A small network was shown many inputs. Here are its activations along a few directions, one row for each input.
Each table varies a few parts of the input and shows all the possible inputs, shuffled.
A made-up example of a description, with smaller parts first: ring(5) and (point or (values(2) and line(4)) or line(11)).
Shared parts are said once, and a part with two or three values counts as separate values.

Other details of the inputs vary at random and push rows far along two fixed directions, the same in every table; ignore that.
To show where, the next rows are all for the same input, with only those details redrawn:
[44,46,58,20,-23,-18,39,-26,6,-47,8]
[48,42,49,11,-14,-20,37,-23,5,-46,14]
[76,6,-13,-50,55,-37,22,-3,-5,-40,59]
[34,-44,53,49,-54,-60,5,21,5,10,-10]

A family of inputs:
R1: [4,-68,-45,-20,14,-22,-30,35,10,26,15]
R2: [-24,60,13,0,-4,37,15,-23,-16,-12,-6]
R3: [-2,16,-43,-62,59,11,5,6,3,-22,31]
R4: [-3,24,-36,-49,51,16,2,0,-8,-11,29]
R5: [-20,51,17,5,-21,34,13,-39,3,-20,-15]
R6: [75,9,-13,-51,57,-29,27,-1,2,-26,60]
R7: [-37,-22,19,36,-41,-5,-15,25,3,33,-27]
R8: [-42,-23,22,29,-40,-7,-16,20,5,32,-33]
R9: [3,-62,-48,-20,15,-16,-30,26,-9,37,16]
R10: [-9,-70,-47,-21,28,-19,-21,27,-6,27,-7]
R11: [-52,-37,29,42,-59,-13,-18,23,0,45,-48]
R12: [-32,-18,20,40,-41,0,-18,24,-6,38,-24]
R13: [19,18,-52,-52,51,24,-4,-16,-22,-8,40]
R14: [-33,-30,15,38,-32,-2,-15,5,2,29,-44]
R15: [34,-44,53,49,-54,-60,5,21,5,10,-10]
R16: [38,47,61,13,-19,-13,41,-27,19,-34,6]
R17: [-2,55,10,11,-12,40,7,-30,-3,-17,4]
R18: [-22,50,20,14,-4,34,14,-35,6,-22,-26]
R19: [7,12,-44,-51,41,16,4,-13,1,-23,26]
R20: [-31,56,17,-8,-3,29,15,-23,2,-19,-12]
R21: [0,-63,-44,-25,16,-19,-32,23,-4,36,12]
R22: [40,44,61,13,-22,-21,36,-29,12,-48,4]
R23: [-33,-34,13,40,-35,-4,-9,12,10,19,-44]
R24: [2,-68,-46,-22,14,-21,-29,32,7,26,13]
R25: [68,-75,-8,-8,14,-70,-13,41,-15,23,37]
R26: [-34,-30,15,36,-33,-1,-14,3,-1,29,-46]
R27: [-6,23,-38,-52,49,17,4,-4,-15,-9,25]
R28: [-20,-62,-42,-32,20,-23,-21,40,-6,31,3]
R29: [-25,62,23,12,-13,37,13,-20,-9,-12,-9]
R30: [-30,-32,10,30,-51,-4,-10,7,6,21,-34]
R31: [10,17,-45,-47,42,20,0,-16,-12,-12,30]
R32: [3,-65,-44,-8,31,-18,-32,35,-3,36,7]
R33: [-22,50,15,16,-6,37,18,-35,-5,-20,-26]
R34: [18,15,-45,-55,54,15,-7,-11,5,-17,40]
R35: [-2,-66,-41,-16,32,-20,-32,29,-1,35,1]
R36: [-24,-25,13,48,-34,6,-16,7,-12,35,-37]
R37: [-35,-18,18,36,-41,1,-16,20,-13,39,-27]
R38: [-31,59,21,6,-14,33,18,-21,-2,-17,-14]
R39: [5,22,-42,-54,60,14,-1,6,-3,-13,39]
R40: [11,16,-40,-50,44,17,-4,-16,0,-15,30]
R41: [-17,52,18,21,-5,36,15,-30,4,-22,-20]
R42: [-15,52,20,10,-20,33,9,-34,12,-22,-10]
R43: [-9,54,18,17,-21,35,11,-29,10,-23,-4]
R44: [-36,53,21,0,-14,29,22,-20,7,-27,-20]
R45: [0,-67,-47,-24,14,-20,-27,30,3,27,11]
R46: [13,18,-42,-34,59,25,-3,-11,-18,-8,23]
R47: [-6,52,12,19,4,40,9,-26,-3,-17,-9]
R48: [-21,-25,15,51,-33,5,-19,11,-6,34,-33]
R49: [-44,-28,18,29,-42,-8,-9,25,10,23,-35]
R50: [42,35,50,5,-14,-24,42,-22,16,-58,9]
R51: [-39,-23,24,32,-40,-8,-18,24,11,32,-29]
R52: [0,16,-42,-60,59,10,3,8,7,-22,33]
R53: [26,-48,53,42,-53,-56,15,25,23,13,-15]
R54: [-9,51,8,6,-13,35,12,-32,3,-22,-2]
R55: [-3,-64,-47,-13,30,-16,-28,28,-12,37,1]
R56: [-4,54,9,9,-12,40,8,-32,-6,-16,2]
R57: [-30,-18,21,42,-41,-1,-19,27,-3,38,-22]
R58: [14,-59,-45,-11,16,-13,-38,32,-9,41,25]
R59: [-19,-23,12,42,-49,5,-19,6,-9,35,-22]
R60: [52,49,50,15,-11,-7,38,-21,1,-26,19]
R61: [-1,-65,-46,-12,30,-17,-29,30,-9,36,3]
R62: [-20,47,19,17,-5,33,19,-26,17,-33,-24]
R63: [-10,3,-23,-19,27,14,5,-9,1,-14,-7]
R64: [-14,-58,-36,-27,24,-24,-31,42,-1,39,10]
R65: [-18,51,22,17,-3,34,12,-31,13,-24,-22]
R66: [20,16,-50,-51,53,18,-4,-10,-3,-15,42]
R67: [10,17,-43,-38,57,25,-1,-15,-24,-6,19]
R68: [-31,-34,14,42,-34,-4,-11,14,13,19,-43]
What is each input in this table made of? -> line(4) and (values(2) or (values(3) and line(5)))
The inputs of R57 and R51 match in every part but the line(4) part. If R47 is changed in the same way as R57 into R51, which row does it become? -> R65
The inputs of R60 and R53 match in every part but the line(4) part. If R46 is changed in the same way as R60 into R53, which row does it become? -> R23
Change only the values(3) part in R11. List by row number the other rows that result. -> R5, R26
Change only the line(4) part in R40. List by row number the other rows that result. -> R45, R54, R56

A family of inputs:
R69: [-10,0,-16,-4,8,13,-10,-2,-7,8,-1]
R70: [29,-5,6,0,-1,-15,3,0,1,-5,16]
R71: [21,-15,4,0,5,-21,5,7,4,-7,6]
R72: [-15,62,7,1,3,44,15,-34,-2,-24,-6]
R73: [36,-5,-18,-37,42,-18,9,-1,1,-18,29]
R74: [-24,-69,-17,16,-16,-20,-31,33,1,44,-22]
R75: [-20,67,7,-6,7,45,21,-38,6,-35,-9]
R76: [13,32,42,30,-33,1,21,-21,1,-19,-10]
R77: [13,29,41,33,-29,1,18,-17,3,-18,-11]
R78: [37,0,-17,-39,34,-18,6,5,0,-15,40]
R79: [-1,0,-41,-41,46,11,-6,-2,-3,-8,17]
R80: [4,3,-43,-36,44,18,-8,-3,-9,1,22]
R81: [-28,-25,4,19,-25,-3,-17,18,-1,28,-20]
R82: [14,-63,6,17,-21,-44,-11,29,3,24,-7]
R83: [-23,-38,-2,28,-26,-3,-23,17,-4,36,-22]
R84: [23,65,31,2,1,16,31,-38,2,-42,8]
R85: [-16,11,-11,-12,10,13,-4,0,-3,2,2]
R86: [-19,-66,-18,21,-18,-16,-34,32,-6,51,-17]
R87: [-25,-76,-19,17,-17,-22,-33,37,1,50,-22]
R88: [-8,38,72,56,-63,0,24,-15,10,-16,-30]
R89: [-1,0,-42,-41,46,13,-5,-2,-2,-7,17]
R90: [-3,8,-39,-43,44,14,-5,3,-7,-2,24]
R91: [36,11,-15,-42,39,-14,14,-1,-5,-22,39]
R92: [-8,39,74,54,-63,-1,24,-17,11,-14,-31]
R93: [-30,-33,1,21,-27,-4,-19,23,0,35,-21]
R94: [-32,37,23,21,-27,26,7,-14,3,-5,-22]
R95: [38,-5,-20,-37,37,-17,7,0,4,-20,34]
What is each input in this table made of? -> values(3) and (line(4) or line(5))
The inputs of R79 and R69 match in every part but the values(3) part. If R71 is changed in the same way as R79 into R69, which row does it become? -> R77
Start at R75 and move only the line(5) part, one step at a time. The first step leads to R87. Which rows follow, in order? -> R89, R74, R79
Change only the values(3) part in R90. List by row number the other rows that result. -> R72, R87
Change only the values(3) part in R78. List by row number the other rows that result. -> R70, R95

A family of inputs:
R96: [-12,-10,39,31,-40,-18,8,5,14,2,-28]
R97: [11,-5,-33,-35,42,1,-2,-2,0,-12,17]
R98: [-20,51,-6,-22,21,33,14,-19,-2,-23,2]
R99: [-9,30,36,25,-31,8,13,-12,-1,-7,-15]
R100: [-12,-8,5,29,-22,10,-15,0,-8,23,-15]
R101: [-21,27,-2,-21,17,15,15,-10,13,-25,-7]
R102: [16,27,-21,-19,21,24,-2,-18,-10,-8,25]
R103: [24,-73,-17,-14,14,-54,-15,42,3,25,16]
R104: [18,-15,-11,-12,17,-12,1,1,-1,-4,8]
R105: [22,10,-15,-10,21,10,-3,-10,-15,2,19]
R106: [8,8,27,20,-21,-9,7,2,-4,1,-1]
R107: [-14,-22,1,-2,-4,-15,-3,14,12,4,-11]
R108: [-23,48,29,17,-22,24,13,-19,2,-15,-17]
R109: [5,-27,37,49,-48,-24,0,9,5,13,-25]
R110: [-13,-31,-26,-12,16,-4,-12,12,2,11,-7]
R111: [13,-42,17,47,-38,-20,-20,19,-12,40,-10]
R112: [-6,56,29,14,-23,27,23,-36,12,-36,-11]
R113: [15,37,-29,-50,43,17,9,-12,-4,-25,39]
R114: [-10,-23,-31,-4,15,10,-21,10,-13,27,1]
R115: [8,-38,-28,-33,22,-24,-9,23,10,6,19]
What is each input in this table made of? -> line(4) and line(5)
The inputs of R96 and R99 match in every part but the line(4) part. If R107 is changed in the same way as R96 into R99, which row does it become? -> R108
Change only the line(4) part in R112. List by row number the other rows that result. -> R102, R113, R115
Change only the line(5) part in R110. List by row number the other rows that result. -> R97, R104, R109, R112
